These are the activations of a small neural network, seen along a few directions. Each row is one input.
In each table, some parts of the input vary, and every possible input appears once, in random order.
A made-up example of a description, with smaller parts first: one of 4 places along a line, together with either a single point or one of 11 places along a line or (one of 3 separate values, together with one of 5 places around a ring).
Shared parts are said once, and a part with two or three values counts as separate values.

Other details of the inputs shift rows strongly along three fixed directions, in all tables alike. That doesn't count.
To show where, the next rows are all for the same input, with only those details redrawn:
[-28 -13  -8 -37 -17   2  -8  17 -33   9  38  10   6 -12]
[-36  10 -16 -48 -11  -6  -7  -3 -51  28  29  14  -5 -23]
[-37  -6 -25 -45 -11   8 -13 -12 -52  29   8  29   0 -11]
[-24  62   9 -13   6 -44  12   3  -4  19  32 -29 -17 -27]
[-10 -26  12   0 -15  -1  -2  45  17 -23  44 -12  17   8]
[ -8  26   6  42  18 -20   8  -2  55  -7 -29 -17   0  28]
[-11 -41   3   3 -15  12  -8  36  16 -22  23   3  21  20]

Rows:
r1: [ -6  -5 -21  -5  16  15  -6 -37  -9  29 -41  25  18  11]
r2: [ -1  32   8   1   2  -9  17  14   3 -15  21 -13 -17  -1]
r3: [-24 -20 -12 -45 -20  14   0 -18 -54  36   3  22 -25 -14]
r4: [ -5  37  16  35  24 -19  17 -25  30  17 -44 -20 -34  13]
r5: [ 19  28  12   0 -13 -48   1  16   0   2  33 -52 -14 -20]
r6: [ 24 -33   2  20 -25  37 -14  26   8 -33  17  -1  24 -15]
r7: [-25  -7 -33 -44  -6   5  -6 -21 -53  26  13  27  12 -14]
r8: [-23  65  17  -4  -1 -35  20   2 -14  16  34 -27 -32 -21]
r9: [  9 -55   7  35   1  12  -1  15  67 -19 -33  -5  13  43]
r10: [ 20 -34  21  -5  -7  28  -1  26  11 -34  22  12  20  12]
r11: [ -1 -35  24  -1  -6   5  -6  43  16 -14  41 -17  15   0]
r12: [ 24 -22  15   9 -23  -1 -18  44  -3 -19  38 -24  25   6]
r13: [-10 -26  12   0 -15  -1  -2  45  17 -23  44 -12  17   8]
r14: [ 12 -23   7   2 -10  -2   2  33  14 -36  51   0  18   2]
r15: [ -3 -11 -29 -30 -19  23 -18 -25 -58  15  -1  18 -12 -50]
r16: [  5  48  26  -3   3 -22  25  27   2 -11  36 -26 -14 -18]
r17: [-26 -12  -5 -37  -8  23  -8 -14 -62  35   6  25 -17 -13]
r18: [ -5 -26  20  -1 -15   0   0  49  16 -18  39 -10  24   3]
r19: [ 21 -38  17  -3  -3  -2   2  31  16 -28  45  -8  10  -8]
r20: [ 11 -15 -24  26 -13  34 -14 -14  -1 -13 -41  25  16  -2]
r21: [ 10  43   9  26  32 -14  21 -24  30   4 -46 -17 -34  10]
r22: [ 10 -51   7   2   0  15  -5  25  14 -16  25  -4  30   9]
r23: [ 10  60 -15  51   9 -12   4 -32  30  -9 -42 -15 -14 -11]
r24: [  4  -2 -10 -11  19  22  -5 -39 -15   7 -44  34  -7  11]
r25: [  1  11  16  37  25 -21   8  -4  57   1 -36 -25  -9  18]
r26: [  5  67   8  -3  -5 -52   0   6 -25  17  24 -37  -8 -27]
r27: [  6 -15 -26 -10  10   6  -2 -44  -3  18 -41  32  -8   6]
r28: [-13 -30 -17 -34 -11  13  -6   3 -37  12  17  25  29  -8]
r29: [-18  -4 -13  -5  11  18 -12 -28  -8  32 -46  26   7  14]
r30: [  4  22  19  -6  13 -39  17  11  14   4  39 -42  -4 -29]
r31: [  9  52   9  -7   1 -53  -2  -1 -22  19  23 -47 -23 -32]
r32: [ -2  -2 -14  -5  17  29  -1 -29 -19  15 -46  28 -15  15]
r33: [ -3  70  14 -19   9 -36  21  -8 -10  -5  33 -17 -23 -28]
r34: [  6  -5 -24   7   4   7 -27 -30 -29  23 -48  13   2  18]
r35: [  5   0 -18  -4  16  17  -8 -39 -10  19 -39  38   8   8]
r36: [ 15 -34  17   1  -9  34   2  36   7 -27  20   5  12  16]
r37: [ -8 -24   2  15  -2  35  -5  -8   0  10 -35  24   3  31]
r38: [  4 -37  -8 -48 -15  20  -1  -7 -32  -3  13  28  -6 -10]
r39: [ 26 -35   4  45   8  15   1  13  55 -37 -25  17  31  40]
r40: [ -1   6 -14 -10  10  18   1 -35 -15   3 -47  42   2  14]
r41: [ 12  56   2  -3 -10 -31  11 -13  -5   6  23 -39 -31 -64]
r42: [  3 -20   6 -47  -7   8   0   4 -37  -6  33  13  -9 -24]
r43: [ 23 -33  -9  56 -10   6 -19  19  39 -36 -30  -6  26  57]
r44: [ 16  45   5  31  39 -23  10 -34  35   8 -35  -7 -12   3]
r45: [ -4 -23  28   8 -21   9   8  48   6 -21  40  -8   9   9]
r46: [  6  32  -4  23  28 -34  20 -36  44  19 -40 -23 -10   5]
r47: [  7   0 -28  14   2  31 -18 -39 -18   9 -48  21  -4 -16]
r48: [  8 -33 -13  -1   0  28   5 -13   7  -3 -39  21 -13  25]
What do these inputs look like to the network? -> one of 6 places along a line, together with either one of 2 separate values or one of 6 places around a ring
The inputs of r9 and r18 match in every part but the place on the line of 6. If r41 is changed in the same way as r9 into r18, which row does it become? -> r20
Which other rows does r34 become when the place on the line of 6 takes its other values? List them by row number. -> r5, r12, r26, r31, r43

Rows:
r49: [ 10 -14  11  10  -9  -5   4  43  17 -30  35 -11  12  17]
r50: [ -3  53  11   2  17 -29  23 -16  23   2  -5 -20 -20 -22]
r51: [ 21   0  -8 -17 -17  -1  -9   5 -33 -12  27  -3   0 -25]
r52: [ -5  30  -1 -13  20   0   7 -33 -12  24 -33  15  -8  -8]
r53: [ -3 -16   1  29   8   5 -14  12  33 -12 -14  -6   9  28]
r54: [  4 -23  23 -28 -19   5   8  40 -10 -13  51 -11  -6 -19]
r55: [  9 -15 -18 -13 -20  23 -14 -15 -41   7 -13  14  -5 -19]
r56: [ 20 -32   2  -5 -34  13  -6  36  -7 -37  52 -10  17 -31]
r57: [  8 -11   8  24   6  -3  -3   7  26   0 -13  -2  18  18]
r58: [ -1 -47  -3  28 -12  25 -12  14  27 -14 -32   7  18  45]
r59: [ 14 -51   7  13  -7  18   2  16  25 -11  -6  -3   8  23]
r60: [-14  28  -7 -21  23  -4   0 -33 -21  23 -19  10 -25 -17]
r61: [  8 -32  24  22  -2 -10  -5  44  35 -31  39 -29  14   8]
r62: [ -6  66  16   9  13 -37   8   0  12  19   7 -31  -4 -13]
r63: [ -9   0  18 -32 -23 -24   3  31 -32  11  64 -26  -7 -34]
r64: [-14 -22 -22   7  -3  30  -6 -17 -14  12 -49  30   1  30]
r65: [-13  -4 -24 -34  -4  -8 -12 -24 -46  29  -8  24  -3  -3]
r66: [  1  13 -12  15  16   7   3 -35   8   2 -52  26  -8  33]
r67: [-15   9  -9 -31   0  19  -2 -24 -45  25  -6  35  -1  -9]
r68: [ 19 -36  -2  20   9   6   2  -3  34 -16 -26   3  12  37]
r69: [  7 -15 -23 -11  -5  23 -23 -18 -38   3  -6  18  -3 -22]
r70: [ -2 -22 -12 -24   2  18  -5 -18 -25  24 -12  22  11  -2]
r71: [  1  43  11   8  30 -34  12 -18  19  17   2 -32 -23 -17]
r72: [-20   6 -17 -17   2  17  -5 -20 -40  24 -19  28   9   1]
r73: [-10 -54 -22  -8 -17  21 -14   1  -8   1  -8  30  21  11]
r74: [ -8 -34  12  -9 -14  13  -7  48 -10 -27  58  -8  13  -3]
r75: [-18  15   6 -31 -21 -13  10  32 -28  -4  71 -14   1 -38]
r76: [-10  39   6  19   3 -30   9   1  31  -1   1 -27  -2  -4]
r77: [ 34 -40  -5  38  -7  37 -16   4  22 -28 -32  14  28  20]
r78: [ 12   5   6  38  16 -14  17  -8  62 -11 -25 -20   1  15]
r79: [-11  28   4  -6  -1  -7  14  -8   0   0  11   2 -11 -14]
r80: [ 16  33  11  23  26 -22  17 -13  41 -11 -32 -13 -14  18]
r81: [ -2  61  24   9   9 -28  23  -5  11  10   7 -26 -32 -13]
r82: [  1  34  12  23  23  -9   8  -5  27  -4  -6  -8 -19   6]
r83: [-19   5 -26 -35  -7  -1 -15 -19 -46  27  -9  23  -1   2]
What do these inputs look like to the network? -> one of 5 separate values, together with either a single point or one of 6 places around a ring
The inputs of r70 and r59 match in every part but the choice among 5 separate values. If r52 is changed in the same way as r70 into r59, which row does it become? -> r54
Which other rows agree with r65 in the choice among 5 separate values? List them by row number. -> r49, r51, r66, r68, r80, r83

Rows:
r84: [-19  38  18  22  -2 -25  11  15  27   0  -3 -32 -21  23]
r85: [-11  13  25  -3  -9 -36  -1  52  18 -18  63 -31  30  -5]
r86: [ -1 -23  -7 -30 -28  24 -15  36 -61 -20  45  16   5  -7]
r87: [-12 -28 -13 -33  -1 -10 -18  -1 -18  25   3  13  24   0]
r88: [ 12 -18  17  19  19 -21  30  14  81 -32   2 -13  -4  28]
r89: [-32  34  -5 -18   6 -32   9 -30 -19  55 -12  -9 -32 -24]
r90: [  3  38 -13  36   1  -2   8 -45  12  21 -65   1 -20 -10]
r91: [-16  -3  23  54  -4 -11  11  31  61 -21  -4 -23   5  33]
r92: [ 33 -16  29  -2  -5 -19   3  43   2 -29  53 -46  -8 -14]
r93: [ 37  -1  13  33   2  -2  30   8  70 -55  -4  -9   1   7]
r94: [ 15  43  44 -26   1  -1  28  19 -15  -1  56 -19 -11 -51]
r95: [-34 -21 -27  22   5  21 -11 -12  18  11 -39  21  26  31]
r96: [ -4  52 -23  16  26  -3  16 -49  20 -11 -50  27 -25   5]
r97: [ -2 -40 -16  -3  -9  20 -17 -22 -21  14 -20  13 -12 -13]
r98: [ 12 -18 -16 -27 -25  11 -19   2 -35   1  13  16  31 -28]
r99: [-25 -37  22 -29  -1  42   6  28 -15  -4  26  34  17  20]
r100: [  6 -19  15 -33  18  30   0 -16 -30  14   3  21 -12 -21]
r101: [ 12  44  -6 -36  12 -39  -6 -34 -55  36  23 -14 -19 -41]
r102: [ 18  55  -8 -18  -3 -26   4 -28 -42  25   9  -4  -5 -31]
r103: [ -5  43 -28   4   3  -2   2 -43 -13  32 -31  -2  -1 -39]
r104: [-22 -20 -21  -3  10  16  13 -21  25 -14 -35  43   2  41]
r105: [  8 -17  26  36   0 -16   8  29  62 -13 -11 -38 -11  39]
r106: [  9 -36 -22  28  -7  31 -32   8  12 -29 -30  32  41  30]
r107: [ 26 -11  23 -17   2 -23  21  24  28 -43  66 -29 -15 -34]
r108: [ -2 -33 -23 -14  -2  15 -18 -15 -20  15   5   0   8 -31]
r109: [ 13  -5 -23  29   4  20 -20 -17  -7 -11 -38  33  19  39]
r110: [  2  30 -10  13  32 -34   3 -44  12  39 -52   2  -4  32]
r111: [  1  28  23  -9  12 -45  19  18   5  13  23 -40 -19   0]
r112: [ -1 -62  20   1  20  44   6   7  28   1 -27  33  15  45]
r113: [-28  30 -21  -1  25 -24   4 -40   8  52 -34  -9  -6 -11]
r114: [-19 -48   0 -29 -24  19  -7  42 -37 -12  34  16  17  27]
r115: [ 12  47  36  45  32  12  19   5  46 -24 -17  -5  -8  14]
r116: [ 14 -48 -12  -5 -39  42 -14  11 -20 -12 -12  16   2   8]
r117: [-26  65 -27   0   8 -10  -6 -30 -28  28  -4  -3  -9 -41]
r118: [ 23 -46 -12  -7 -24  35  -8  12 -29 -17 -11  21  14  12]
r119: [-17  -2 -14 -35 -35  24 -20  14 -66   3  29  15 -17 -20]
r120: [ -7  43  15  28 -11 -17   5  20   8 -13  29 -27 -17 -26]
r121: [ -9 -15 -16  15   7   6 -11 -14   2   6 -37  30  25  58]
r122: [ 10 -27 -13 -32  -5  -3 -27  -6 -33   8  17   4  16 -29]
r123: [ 24 -11  27   9 -13 -13  -2  32  17 -22  36 -49 -22 -13]
The inputs of r103 and r117 match in every part but one. If r102 is changed in the same way as r103 into r117, which row does it become? -> r109
What do these inputs look like to the network? -> one of 5 places around a ring, together with either one of 2 separate values or one of 6 places around a ring
Which other rows does r94 become when the place on the ring of 5 takes its other values? List them by row number. -> r99, r100, r112, r115
Which other rows agree with r85 in the place on the ring of 5? List them by row number. -> r84, r91, r95, r99, r104, r114, r121
Which other rows does r92 become when the place on the ring of 6 takes its other values? List them by row number. -> r97, r101, r108, r122, r123
